A small network was shown many inputs. Here are its activations along a few directions, one row for each input.
In each table, some parts of the input vary, and every possible input appears once, in random order.
A made-up example of a description, with smaller parts first: one of 5 places around a ring, together with either a single point or one of 11 places along a line or (one of 2 separate values, together with one of 6 places along a line).
Shared parts are said once, and a part with two or three values counts as separate values.

Other details of the inputs vary at random and push rows far along two fixed directions, the same in every table; ignore that.

Rows:
R1: [  1 -14  -3  11   5   0  14   0  19 -12   5 -10  11  13   5]
R2: [-10  -5  -7   2   8  10  11   4   2  -9  -4   6   4  -8   1]
R3: [-11  -5  -6   2  11   9  10   3   6  -8  -4   7   4 -10   0]
R4: [ 15  17   9 -19 -11 -21 -19  10 -17  13  -3  13 -12 -17 -24]
R5: [ -7  -2 -12  26   3  -3   0  -6   1 -13  11   5   6 -12  22]
R6: [  0 -18  -2  -1   8   5  18  -3  14  -8  -3  -6  11   9  -1]
R7: [-11   2 -10  17   1   4   0  -3  -7 -10   4   6   5 -18   4]
R8: [ -2 -14  -2   2   9   6  16   2  14  -8  -6   2   6  -6   0]
R9: [ 14  20  11 -16 -17 -26 -29   4 -21  14   4   9  -7  -5  -5]
R10: [-62   2   6 -25  34  62  -1 -12  16  51 -85 -49 -63  66   0]
R11: [ -3  -3   1  17  10  17  14  -7   2   2  17   2  -4 -12   6]
R12: [ -2 -13  -1   1   9   5  16   1  14  -8  -6   3   7  -6  -1]
R13: [ 24  16   9 -17 -18 -30 -23   7 -10  15   6   3  -5   2  -9]
R14: [  0 -10  -7  13   1   3   9  -5  18 -12  10  -9  11  13   9]
R15: [  0 -18  -4  -3   7  10  19  -2  10 -10  -5  -9  11  13   2]
R16: [ -2 -17  -6  16   6   3  18  -3  19 -21  13  -7  19   9   8]
R17: [ 29   6  17 -26 -16 -29 -15  11  -5   8   8  -2   4  10 -20]
R18: [-10   2  -8   9   5   7   7   0  -4 -10  -1   9   3 -13  -2]
R19: [ 12  21  11 -12 -15 -23 -30   4 -23  16   1  13  -8 -10 -10]
R20: [ 27  19  23 -45 -20 -24 -33  10  -8  42 -20 -16 -28  33 -24]
R21: [ -2 -19  -2  -2   8   6  18  -2  14  -9  -4  -7  12  10   0]
R22: [ -1 -19  -1  -1   8   5  18  -2  16  -8  -3  -7  11   9   0]
R23: [-3 -1  0 15  8 21 15 -6 -3  3 15  2 -3 -8  8]
R24: [ 29   6  17 -25 -16 -30 -15  11  -3   8   8  -2   3  10 -21]
R25: [-10  -1  -9  22   3  -1  -1  -7   1 -13  10   5   7  -9  20]
R26: [-12   0  -8  10   7   6   6  -1  -1 -10   0   8   3 -15  -2]
R27: [ -3  -2   0  15   7  19  15  -5  -3   2  17   2  -2 -10   7]
R28: [ 15  20  11 -17 -21 -23 -28   6 -23  12   4   9  -8  -4  -3]
R29: [  0  -4   0  20   8  15  15  -7   3   1  18   3  -4 -15   6]
R30: [ -9   2  -9  17   1   2   0  -4  -7  -9   5   7   5 -19   3]
R31: [ 31   1  15 -33 -14 -25  -8  10 -10   9   1   4   5   4 -23]
R32: [  1 -21  -3   4   6   3  19  -1  17  -8  -3  -6   9   6   1]
R33: [  2 -10  -8  16   1   0  10  -4  18 -12  10  -8  11  10   9]
R34: [ 15  20   9 -10 -14 -25 -31   5 -22  17   0  10 -12 -12  -8]
R35: [-10   1  -8  19  -1   2   0  -7  -2 -13   9   6   7  -6  19]
R36: [ -1 -10  -7  11   1   4   8  -6  16 -13  10  -9  12  13   9]
R37: [-10   2  -8  22   2   0  -5  -5  -4 -10   9   9   6 -14  13]
R38: [ 12  21   8 -16 -19 -18 -23   9 -28  13  -2   9  -8 -14 -16]
R39: [  0 -10  -8   9  -1   8   9  -5  13 -14   8 -10  10  16  11]
R40: [  0  -9  -7  10  -1   6   9  -6  14 -14   9  -9  11  15   9]
R41: [-9 -4 -6  1 10 10 11  3  3 -8 -4  7  4 -8  0]
R42: [ -3  -6 -13  21   2  -1   6  -5  11 -12  11  -2   9  -1  18]
R43: [-56   0   7 -27  24  61  -5 -16  20  51 -79 -61 -58  89  17]
R44: [-10  -4  -7   1   9  13  11   4   2  -8  -6   5   3  -6   2]
R45: [ -3  -2   1  16  10  18  14  -7   0   3  17   2  -2 -11   6]
R46: [-11   2  -9   9   4  10   7   1  -5  -9  -2   7   3 -11   0]
R47: [-10  -6  -5   3  11   8  10   3   8  -8  -3   6   3 -11  -1]
R48: [ -6  -5 -10  17   2   1   5  -6  10 -12  11  -3  10   3  16]
R49: [  0 -10  -8  10  -2   6   9  -5  13 -15  10  -9  11  14  11]
R50: [  0  -9  -7  12   1   3   8  -6  16 -11  10  -8  12  13   8]
R51: [ -7   1  -9  25   2  -3  -4  -5  -4 -11   9  10   6 -17  13]
R52: [ 25   6  17 -31  -9 -23 -10  13  -7  11  -3  10  -1  -9 -24]
R53: [ -3 -11  -2  -4  11  10  16   1   9  -8  -7   1   8   0  -1]
R54: [ 31   6  15 -27 -18 -26 -15  11  -8   5   8  -2   3  12 -19]
R55: [-11   2 -10  18   2   3   0  -3  -5 -10   5   5   4 -19   4]
R56: [-10   0  -8  11   6   5   6  -1  -2 -10   1  10   3 -16  -3]
R57: [-16  18  25 -59   8  18 -25   6  -5  61 -67 -26 -56  46 -26]
R58: [ -7  -8  -7   7   9   6  11   3   8 -10  -2   7   2 -15   1]
R59: [ -7  -1 -11  25   3  -4   0  -6   1 -13  11   6   7 -11  20]
R60: [ 31   5  15 -22 -17 -32 -14  13  -3  10   6  -2   0   9 -19]
R61: [-11   1  -9   9   4   8   7   1  -5 -10   0   8   3 -13   0]
R62: [ 15  19   7 -13 -15 -22 -25   8 -23  15  -2   7 -12 -18 -17]
R63: [ -3 -11  -3  -4  10  12  16   1   7  -9  -9  -1   7   2   1]
R64: [ 15  16   8 -18 -12 -21 -19  10 -18  13  -3  12 -13 -18 -23]
R65: [ 12  22  12 -13 -17 -21 -29   5 -25  14   1  13  -7  -8  -9]
R66: [ 12  21   9 -16 -17 -18 -23   8 -26  14  -2  10  -7 -14 -17]
R67: [ -2  -2   1  16   9  16  14  -8   0   3  17   4  -3 -12   5]
R68: [ 25  18  19 -17 -11 -10 -11   5 -22  24  15  10 -13 -11 -17]
R69: [ -3 -11  -1  -2  11   7  15   0  12  -7  -6   2   8  -3  -2]
R70: [ 21  16  10 -20 -20 -27 -24   5 -13  13   8   4  -2   3  -9]
R71: [-11   3  -7  20  -2   3  -4  -4  -8 -11   8   9   7 -12  14]
R72: [ -7   1 -11  21   1   0   1  -3  -5 -11   6   6   4 -22   4]
R73: [ -1 -13  -2   5   5   5  13  -2  15 -14   5 -12  12  18   5]
R74: [ 11  21  11 -12 -16 -23 -31   4 -24  16   1  12  -8 -10 -10]
R75: [ 15  20  11 -15 -17 -26 -29   3 -20  15   4  10  -8  -5  -5]
R76: [ -2 -14  -3   6   3   6  13  -1  14 -15   6 -12  12  17   6]
R77: [-47  -7  14 -39  34  56   6  -8  23  49 -84 -49 -51  70  -2]
R78: [ 16  21  11 -17 -21 -23 -28   5 -23  12   3   9  -7  -4  -3]
R79: [ -7  -7  -6   6   9   5  10   3   9  -9  -2   8   2 -14  -1]
R80: [ -5  -4 -10  16   1   1   5  -7   9 -11  12  -1  11   3  15]
R81: [-11   4  -7  19  -2   5  -3  -4  -7 -10   6   9   6 -10  14]
R82: [-10   4  -9  15  -2   8   2  -1  -9  -9   2   5   5 -15   6]
R83: [ -1 -19  -4  -2   6   8  18  -1  10 -11  -3  -8  12  11   2]
R84: [ -6  -4 -10  14  -1   4   5  -7   7 -13  10  -2  11   5  16]
R85: [  1 -20  -2   3   6   2  19  -1  17  -8  -3  -6  10   6   0]
R86: [ 23  17   9 -22 -23 -23 -23   6 -15  11   7   4  -3   4  -8]
R87: [ -4 -11  -3  -3  10  10  16   2   8 -10  -6   0   8   0   1]
R88: [ -1  -5  -1  21   8  16  15  -6   3   2  18   2  -4 -16   8]
Each input here is: one of 8 places along a line, together with either a single point or one of 10 places around a ring.
The inputs of R87 and R8 match in every part but the place on the line of 8. If R28 is changed in the same way as R87 into R8, which row does it become?
> R5
The inputs of R19 and R74 match in every part but the place on the line of 8. If R50 is changed in the same way as R19 into R74, which row does it become?
> R36
Which other rows does R83 become when the place on the line of 8 takes its other values? List them by row number.
> R6, R15, R21, R22, R31, R32, R85
Which other rows does R47 become when the place on the ring of 10 takes its other values? List them by row number.
> R10, R14, R22, R24, R25, R37, R48, R52, R55
Which other rows agree with R12 in the place on the line of 8? List them by row number.
> R1, R4, R13, R29, R33, R51, R59, R72, R79, R85
Which other rows does R23 become when the place on the line of 8 takes its other values? List them by row number.
> R11, R27, R29, R45, R67, R68, R88

Rows:
R89: [ 15  -2   0 -25  -7  -7   0   6   8   5  -6  -5   0  12 -15]
R90: [-22   1  13 -28  19  26  -3  -5  -4  38 -46 -16 -30  24  -5]
R91: [  2  12  -4   0 -11  -7  -7   1 -24   2   4   8   2 -18   0]
R92: [-31  12   1   0   9  26 -17  -7  -1  25 -38 -26 -33  36   3]
R93: [ 23   9   7  -4 -17 -23 -10   7 -24  -1  16  26  12 -44  -9]
R94: [  2   4   4   3  -4  -7 -11   3 -10   9  -6   8 -10 -22  -9]
R95: [  3  12   6   4 -13 -20 -21  -1  -7   7   7   3  -1   5  -1]
R96: [  7   9   4  -6  -7  -7  -8   5  -8   4  -3  16 -10 -24  -3]
R97: [-23   4   8 -24  21  23  -2  -3   6  31 -43 -12 -36  21  -2]
R98: [ 48  19  10  -7 -24 -34 -10  11 -17   2  51  27   9 -33 -15]
R99: [  4   3  12 -17   4 -10  -5  11  -4   8  -7   5  -7  -6 -22]
R100: [-10 -34 -26  53  12   5  36  -9  32 -48  27  -7  36 -10  30]
R101: [-14 -14   9 -20  10  23   4  -5  12  25 -44 -39 -25  57  10]
R102: [-13  16   5 -11  -4  12 -20  -4 -16  14 -19 -13 -18  17   2]
R103: [-11 -25 -24  35  15  17  43  -1  29 -52  24  12  38 -21  14]
R104: [ 32  11   6 -10 -20 -36 -21   5  -3   0  23  14  14  -6   0]
R105: [-45 -21 -20  42  18  36  23 -21  19 -28   3 -13  14  16  42]
R106: [-47 -11 -32  48  24  46  21 -15  22 -33   0 -10   6   7  40]
R107: [  5  20  -5  -8 -11 -11 -14   5 -19   8  -2  10 -12 -13  -4]
R108: [ 31   6  10  -8 -20 -35 -16   0 -13  -4  22  11  16  -4   0]
R109: [ 28   9  10   0 -18 -39 -20   1  -5   0  19   8  13  -5  -5]
R110: [-17  -1  13 -42  10  25 -10   1  20  49 -61 -49 -45  72   3]
R111: [-14 -34 -30  45  14  13  40 -11  30 -51  26  -3  39 -15  15]
R112: [ 20   7   8  -9  -6 -29 -14   9 -17   5  13  22   2 -34 -20]
R113: [  3   0   7 -16  -1  -5   1   7   4   2  -7  -6  -1   4 -23]
R114: [-14  14   7 -19  -4   5 -24  -1   1  25 -19 -13 -24  34   6]
R115: [-15 -33 -22  40  17  24  48  -5  22 -51  23  10  43 -17  15]
R116: [ 25  10  10 -21  -6 -25  -4  17  -8  -4  12  26   6 -23 -20]
R117: [  3  15  -3   2 -10 -12 -16   3 -20  12  -4   5 -11 -13 -10]
R118: [ 44  15  12   4 -22 -35 -11   8 -19   2  49  21   8 -33 -20]
R119: [-26 -38 -24  31  22  40  44 -14  29 -34  -3 -15  23  17  21]
R120: [ 27   8  14  -6 -13  -9  -2   1 -17  10  30   8   1 -12  -9]
R121: [-21  -4  13 -25  20  30   7   1   3  24 -41 -15 -20  31  -8]
The inputs of R98 and R118 match in every part but one. If R107 is changed in the same way as R98 into R118, which row does it become?
> R117
What do these inputs look like to the network?
> one of 3 separate values, together with either a single point or one of 10 places around a ring
Which other rows does R94 become when the choice among 3 separate values takes its other values? List them by row number.
> R93, R96
Which other rows does R108 become when the choice among 3 separate values takes its other values? List them by row number.
> R104, R109
